These are the activations of a small neural network, seen along a few directions. Each row is one input.
Each table varies a few parts of the input and shows all the possible inputs, shuffled.
Descriptions start from the smaller parts, as in this example, which fits no table here: one of 5 places around a ring, together with either a single point or one of 9 places around a ring or (one of 2 separate values, together with one of 6 places along a line).
Shared parts are said once, and a part with two or three values counts as separate values.

Other details of the inputs vary at random and push rows far along three fixed directions, the same in every table; ignore that.

Rows:
R1: [ -5  11   3 -10  -1 -19  10  -4 -23  -5  17  -4 -11  -7]
R2: [ 28  10 -11  -1  24  16  25  30  25  20  13  31  60  61]
R3: [-11   4 -19  -9  -4 -16 -27 -11 -14   0   2   1   0   1]
R4: [-10  -6   4 -13  -6 -23   6 -15 -14  -6   3 -12   2 -12]
R5: [ 10  14 -12  17  -4  75  -6  28  26  65 -16  -3 -30 -59]
R6: [-15   7 -15   0 -12 -12 -15  -7 -24   6  17   4  -3   5]
R7: [-14 -12  -2   5 -10 -24   2 -11 -14  -2   7  -9   5 -10]
R8: [  0 -55  77  61  43  43  -1 -48  -4 -12 -47 -14 -97  99]
R9: [44 -4 -1 -8 26  9 42 31 40 -9 -7 13 62 42]
R10: [ 14   8  -2  -8  -5 -20   0  -3 -12 -19  11  -8 -13 -12]
R11: [-10  -1 -19  10  -1 -22 -22  -5  -5 -12  -1  -8   3  -6]
R12: [-10 -10 -11   0  -6 -27  -3 -14  -2 -11  -4 -13   2 -11]
R13: [  9  -7 -10  17  -3  65   6  30  45  46 -32 -22 -24 -73]
R14: [21 -2 -8 10 13 10 31 27 32 18  2 23 67 60]
R15: [ 13  -2  -5   1  -5 -22   7  -8  -6 -23  10 -12 -10 -17]
R16: [ 15  16   6   4  -3  69  17  30  25  56 -21 -13 -33 -67]
R17: [  9  -9 -12  13  -7 -26   0  -7   1 -21  10 -12  -7 -15]
R18: [  7   1  -2   5  -3 -23  14  -9 -14 -17  11  -7  -9 -17]
R19: [ 24 -11   3  -4  19   4  36  22  40  13  -5  12  71  50]
R20: [ -6  -4  -4 -13  -4 -23   4 -15  -9 -13  -3 -13   0 -13]
R21: [  5  -2 -17  22  -3  67  -9  32  42  53 -32 -13 -23 -68]
R22: [ -5   1  -1  -1  -1 -21  18 -10 -16  -9  15  -8  -8 -12]
R23: [ -4  13  -9 -17   1 -15 -21   0 -19 -10   4  -5  -5  -3]
R24: [  1   2 -22   1  -1 -15 -27  -2 -13 -12   7   3  -5  -4]
R25: [ -7  14  -5 -10  -1 -16  -4  -1 -26   1  19   4 -12  -1]
R26: [-12  12  -4 -13 -11 -14  -6  -2 -28   4  15   2  -7   3]
R27: [24 -7 -1  5 13  8 46 26 35 12  2 14 66 54]
R28: [-15   3 -10  -3  -9 -13 -21  -8 -26   9  13   5   3   2]
R29: [-17  -7 -10   4  -7 -24 -16 -12 -10   3   3  -2   6  -4]
R30: [-27  -7  12   2 -20 -11   1 -15  13 -39   9  13   5 -22]
R31: [ 29  10   9 -17  15  14  46  31  22  14   4  18  61  57]
R32: [-23   0  19 -11 -18  -7   8 -17   7 -42   9  13   2 -23]
R33: [ -2  10  -1 -17   1 -18  -7  -3 -16 -16   1 -13  -4  -9]
R34: [-15   3 -11  -9  -6 -16 -24 -11 -19   7   9   3   2   2]
R35: [-12   8   1 -17  -8 -15 -12  -4 -30   6  11   2  -2   0]
R36: [32 -5 -6  1 25  6 31 29 45 -3 -9  7 69 48]
R37: [  5  14  -6  -4  -3 -17  -7  -1 -24  -6  15   5 -13  -6]
R38: [ 29  -4  11 -11  18  11  47  24  27  12  -1  15  69  50]
R39: [-22  10  23 -20 -18  -5   1 -11   0 -37  10  17  -1 -19]
R40: [ -7   8 -20  -4   0 -13 -31  -5 -15  -8   5  -3  -1   0]
R41: [  6   5  -3 -13   0 -20  -4   0 -14 -21   2  -7  -8 -13]
R42: [  3  -5  -8  17  -5 -26   7  -8  -7 -15  11  -7  -6 -15]
R43: [-18  -7  -9  10 -10 -21 -13  -9 -17   4   7   0   6  -4]
R44: [-31  -2   5   7 -20  -9 -14 -13  10 -32   9  22   7 -16]
R45: [-13  -1 -15  16  -3 -22  -5  -7 -13   0  15   1  -4  -5]
R46: [ -1 -50  85  45  34  49   5 -50 -13 -12 -51 -17 -95 101]
R47: [ -5  12   3 -14  -6  72  -5  28  22  73 -25 -11 -23 -56]
R48: [ 11  11 -10  -8  -5 -17 -14   0 -16 -13  14   0 -14  -6]
R49: [ -8   9  -8 -22  -3 -18 -18  -6 -18  -3   1  -1  -4  -1]
R50: [ -3  10  12  -8  -8  71  12  27  18  69 -24 -16 -21 -62]
R51: [ -3   0  -4  -8   1 -20   0  -8  -9 -21  -1 -17  -1 -14]
R52: [-10   5   7 -22  -5 -21  -1  -9 -20  -1   5  -7  -1  -7]
R53: [  0   0 -16  22  -5 -24  -8  -6 -10  -8  11   3  -5  -9]
R54: [ 44  -2 -14  14  19   6  22  30  44   1   2  21  61  50]
R55: [ -6   6   0 -22  -3 -21  -3  -9 -15  -9  -2  -9  -3  -8]
R56: [-28   8   4  -7 -19   0 -23 -12   1 -28  15  27   3 -10]
R57: [  18  -44   66   54   41   53  -35  -44   -5  -15  -47   -4 -102  108]
R58: [-14  -5 -18   4  -6 -25 -18 -12  -5  -4  -4  -4   4  -5]
R59: [ 11  12  -6  -4   0  74  -8  37  28  54 -28 -10 -31 -62]
R60: [-25  13  15 -20 -18  -2 -13  -8  -3 -31  13  25  -2 -12]
Description of these inputs: one of 6 places around a ring, together with either a single point or one of 9 places around a ring.
- The inputs of R2 and R1 match in every part but the place on the ring of 6. If R34 is changed in the same way as R2 into R1, which row does it become? => R52
- The inputs of R32 and R39 match in every part but the place on the ring of 6. If R51 is changed in the same way as R32 into R39, which row does it become? => R33
- A walk changes only the place on the ring of 6. It starts at R48 and steps to R57. List the rest of the walk in order. => R54, R17, R15, R10
- Which other rows agree with R26 in the place on the ring of 6? List them by row number. => R23, R25, R35, R37, R47, R48, R49, R59, R60
- Which other rows does R42 become when the place on the ring of 6 takes its other values? List them by row number. => R5, R16, R18, R37, R53

Rows:
R61: [ -2  -3  -6   5   4 -34  -4  -9 -16 -14   9   1  16  18]
R62: [  4  -2   2  -1  -4 -27  -1  -7  -4 -33  10   8   9  11]
R63: [ -9   6   7  -1  -5  31   3   9  18  12  -9   3  -7 -21]
R64: [  9   2  -9   0   0  26  -7  10  15  22 -12 -11 -10 -17]
R65: [ -5   5  -3  -4   3 -29 -12  -7 -20 -15  11   9  14  21]
R66: [ 14  -6  -8   0  13 -13  12  10  12   0   0  12  43  38]
R67: [  2   4   3   4  -1  27   6  11  21   7 -11  -3 -10 -24]
R68: [  1   3   0   2   3  29   7   9  21   6 -10  -4 -10 -25]
R69: [  2  34 -62 -30 -28 -62   4  19 -23  -9  48   1  52 -57]
R70: [ 12  -6   5   2   3  -8  21   9  21 -12   3  16  42  30]
R71: [  2  -2  -8   1   2 -35   4 -11 -16  -8  15   1   9  21]
R72: [ 13   6  -6   2   3  23   3  12   9  27  -5  -6 -16 -18]
R73: [  0  -4  -8   4  -3  24  -2   6  15  29 -12 -13  -4 -16]
R74: [-18 -35  55  38  15  30 -14 -42  -6 -16 -38 -15 -83  40]
R75: [  5   5   2 -10  10   0  18   8  17 -15   7  20  40  33]
R76: [ -3   6  14 -16  -3  28  10   9   6  22 -11  -5  -7 -23]
R77: [ 11   3  11  -2   2  40  16  24  36  18 -11  18  25   6]
R78: [  2 -29  53  25  34   2 -16 -34 -24 -30 -18   7 -42 110]
R79: [18  0 -8  1 10 -9 22 11  5  3  7  8 39 41]
R80: [-19  -9  -1   4 -18 -39 -12 -28 -25 -29  16  -4 -14 -19]
R81: [-21  -1   5   0 -20   9 -18 -13 -10   1   2  -3 -33 -45]
R82: [-22   2  -7  -1 -13   5 -28  -8 -16  13  -6  -8 -34 -40]
R83: [ 14   5  -4  -7   7  39   6  22  31  31 -11   7  25  15]
R84: [-10   3 -11   1  -6 -40 -21 -14 -37 -23  17 -11 -23 -12]
R85: [-20  -3 -10   5 -10 -43 -16 -18 -37 -16  17 -12 -17 -12]
R86: [-19  -2   7  -6 -15  -1   0 -11 -16   9  -5 -22 -31 -48]
R87: [-10  -5  -2   1   1 -27   8 -13  -4 -28  10   2  13  13]
R88: [ -2   6  -7  -7  -2 -26  -4  -8 -24 -13  16   7   9  25]
R89: [ 17   8  -4 -10  11  -7  14  10   6   4  12  19  36  43]
R90: [ -9   5  -7   7  -6   1 -23  -5 -17   8  -5 -16 -37 -44]
R91: [  9  -2   4   4  -4  28   3   8  19   9  -7   0  -8 -26]
R92: [ 25   2  -6   1  15  33  10  28  32  25 -17   6  22   8]
R93: [  8   4  10 -11   1  24  13  11   9  16 -12 -11 -10 -26]
- The inputs of R79 and R88 match in every part but one. If R73 is changed in the same way as R79 into R88, which row does it become? => R83
- What is each input in this table made of? => one of 3 separate values, together with either a single point or one of 4 places along a line or one of 6 places along a line
- Which other rows does R70 become when the place on the line of 4 takes its other values? List them by row number. => R74, R80, R87
- Which other rows does R78 become when the choice among 3 separate values takes its other values? List them by row number. => R84, R85

Rows:
R94: [ -1   1  -8   1   2 -19 -11  -6 -17  -2  11  12  11  26]
R95: [-16  -8  12  -9 -10 -17  -1 -14  -2 -15   7  12  20  18]
R96: [ -4  -3  16  13  -8  42   3   6   9  21 -23 -20 -46 -53]
R97: [ -1  -3  -9   1  10 -23 -12  -4  -1 -20  -2   3  12  17]
R98: [ 15  -4   8   8  20  29  19  18  22  15 -21  -5  12  30]
R99: [  5  -4  -8  -1  14 -28   1  -3  -7 -16  -2  -8   9  17]
R100: [  3  -1  -7   1  12 -23   1  -4  -9 -17   3  -9  10  18]
R101: [ 12  46 -67 -31 -17  29  38  71  48  61  21   0  75 -96]
R102: [  8  41 -51 -37 -25  -9  42  55  28  27  35  14  88 -88]
R103: [-16  -1   9   8 -15   9 -14 -10  -5 -13   1  -2 -38 -36]
R104: [  1  -2   7   2  -3 -18   0  -3  -1 -32   5  11  12  11]
R105: [-31  -1   8   1  -7   3  -9 -11 -19  11  -6 -16 -29 -28]
R106: [ 32  -7   2  12  22  26  10  17  14  30 -14  -4   9  33]
R107: [  5  -3   6   3   1 -18  -3  -5   0 -32   7  10  11  10]
R108: [  5   0  -7   0   7 -24   2  -5 -23   3  11   2   8  25]
R109: [ 12  -5 -13   4   7 -27 -18  -2 -11  -5   4   5   9  22]
R110: [ 34  -9   2  11  25  21   9  18  17  31 -19  -3   8  31]
R111: [ -3  -2   2  -2   2 -24   0  -5 -24   7  11   2  13  26]
R112: [-24  -2   1   5 -14   4 -27 -10 -23  23   0  -4 -28 -24]
R113: [  4  -3  -1  -5  -2 -20  12 -12  -3 -19  12  -1   6  18]
R114: [ 14  -6  11   4   7  36  14   7  35   7 -10  13  10  28]
R115: [ 31  -7  24  14  21  68  29  29  47  31 -31  -2   2   3]
R116: [ -2   4   8   0  -1 -16   1  -7   0 -29  11  17   9  13]
R117: [-18  -7   2   3 -20   7 -17 -17  -3  -4  -1  -8 -34 -31]
R118: [-12  22  11 -36 -10  16 -32  -4 -29   6  -3  -2 -41 -26]
R119: [ 14  -4  12  15  19  72  11  30  47  37 -37   2   6  15]
R120: [-17  -8   3   4 -20   4 -18 -16  -5  -4  -8 -12 -31 -33]
R121: [-29   2  -2   4  -7   8 -20 -12 -12   3  -6  -6 -31 -29]
R122: [  3   3   9  -2   3 -21  14  -6  -6 -24  10   6   6  12]
R123: [ 11  -2 -13   6   5 -22 -17  -3 -14  -6   9   4  10  24]
R124: [  7  -2 -11   5   0 -22 -14  -1 -15  -5   7   5  10  25]
R125: [ 19 -10  15   3   9  31  25   9  29  12 -13   0  10  27]
R126: [27 -1  0 10 19 29 15 16 14 30 -6  2  3 36]
R127: [ 12  -6   6   0   8 -28   9  -3  -3 -27   2   0   7   8]
R128: [ -6 -12   1   2  -9  -6  -9 -16  -6   2 -11 -23 -34 -37]
R129: [ -7   2  -7   1   3 -15  -7  -4  -4 -21   8   6  10  22]
R130: [ -2  -1  -8   2   8 -18 -11  -4  -4 -22   3   2  13  19]
R131: [  4 -11  -1  -4  -1 -24  -6 -11   5 -23   0   5  13  13]
R132: [-26   6  -5   6  -6   6 -22 -12  -9   2  -4  -8 -34 -28]
R133: [  7  -7  33   2  12  32  29  14  23  12 -13  11  16  22]
R134: [ 13  -2  -9   4   4 -27  -2  -1 -21  -1   7  -5   8  24]
R135: [ 14  -3   7   7  20  32  20  17  23  14 -14  -2   9  31]
R136: [  9   4  -9   2   7 -25   0  -5 -19   2  12   1   5  26]
R137: [ -4  37 -75 -44 -44 -59   6  30   7  -4  53   7  92 -94]
R138: [ -3  -6   5  -8  -1 -21  13 -14  -7 -15   6   2  12  16]
R139: [ -8  -9   2   3 -11  -1  -8 -17  -9   0  -7 -24 -34 -35]
R140: [ -4  -2   2  -5  -5 -18  -2 -14   2 -20   8  11  12  18]
R141: [ -7   5 -10   0   5 -15  -6  -5  -3 -21  11   8   7  22]
R142: [-11  -9   4   3 -15  -1  -5 -15 -10   1  -9 -22 -34 -33]
R143: [27 -4  3 11 17 29 14 18 14 30 -9  0  6 35]
R144: [-10  -9  13 -10  -6 -22  11 -13  -8 -11   7   2  17  17]
R145: [-10  -6   7   8  -8   1 -19 -10  -3 -12  -9  -6 -35 -41]
R146: [-10  -3  10   6 -10  41   2  -5  12  32 -20 -20 -45 -46]
R147: [ -4   5  -5  -2  10 -22   6  -6 -10 -14   6  -2   8  21]
R148: [ 11  21  12 -44   7 -12  -4   1 -30 -10   8   4   1  26]
R149: [-11   0 -11  10 -13   4 -28  -7 -19  15   3  -8 -37 -25]
R150: [  6   2   5  -1   2 -19  15  -5  -5 -27  14   5   3  13]
R151: [-24  -6   6   0 -17   7 -15 -20  -7   0  -5  -4 -31 -31]
R152: [ 21  -5  21   7  13  33  28  16  27   4 -10   6   7  21]
R153: [ -6   0  10  -2  -1 -15   3  -8  -4 -28   9  18  12  12]
R154: [-10   4 -14  10 -11   5 -27  -9 -18  15   6  -6 -40 -24]
R155: [-24   1  -1   3  -2   3  -7 -12 -18   7  -6 -17 -34 -29]
R156: [-31   0  11   7  -8  47 -16   3   8  35 -22  -9 -34 -42]
R157: [  1   3   4   1  -2 -14   2  -6   1 -32  15  16   6  13]
R158: [  2  -6  32   4   8  36  16  13  28   7 -13  21  19  23]
R159: [  3   4 -10   3   3 -20 -13  -5 -14  -2  12  11   7  27]
- The inputs of R119 and R98 match in every part but one. If R121 is changed in the same way as R119 into R98, which row does it become? => R155
- The inputs of R106 and R123 match in every part but one. If R100 is changed in the same way as R106 into R123, which row does it become? => R130
- What is each input in this table made of? => one of 2 separate values, together with either a single point or (one of 4 places along a line, together with one of 8 places along a line)
- A walk changes only the place on the line of 8. It starts at R110 and steps to R106. List the rest of the walk in order. => R134, R143, R126, R136, R108, R111
- Which other rows does R146 become when the place on the line of 8 takes its other values? List them by row number. => R113, R125, R128, R138, R139, R142, R144
- Which other rows does R119 become when the place on the line of 4 takes its other values? List them by row number. => R104, R120, R124
- Which other rows does R159 become when the choice among 2 separate values takes its other values? List them by row number. => R136
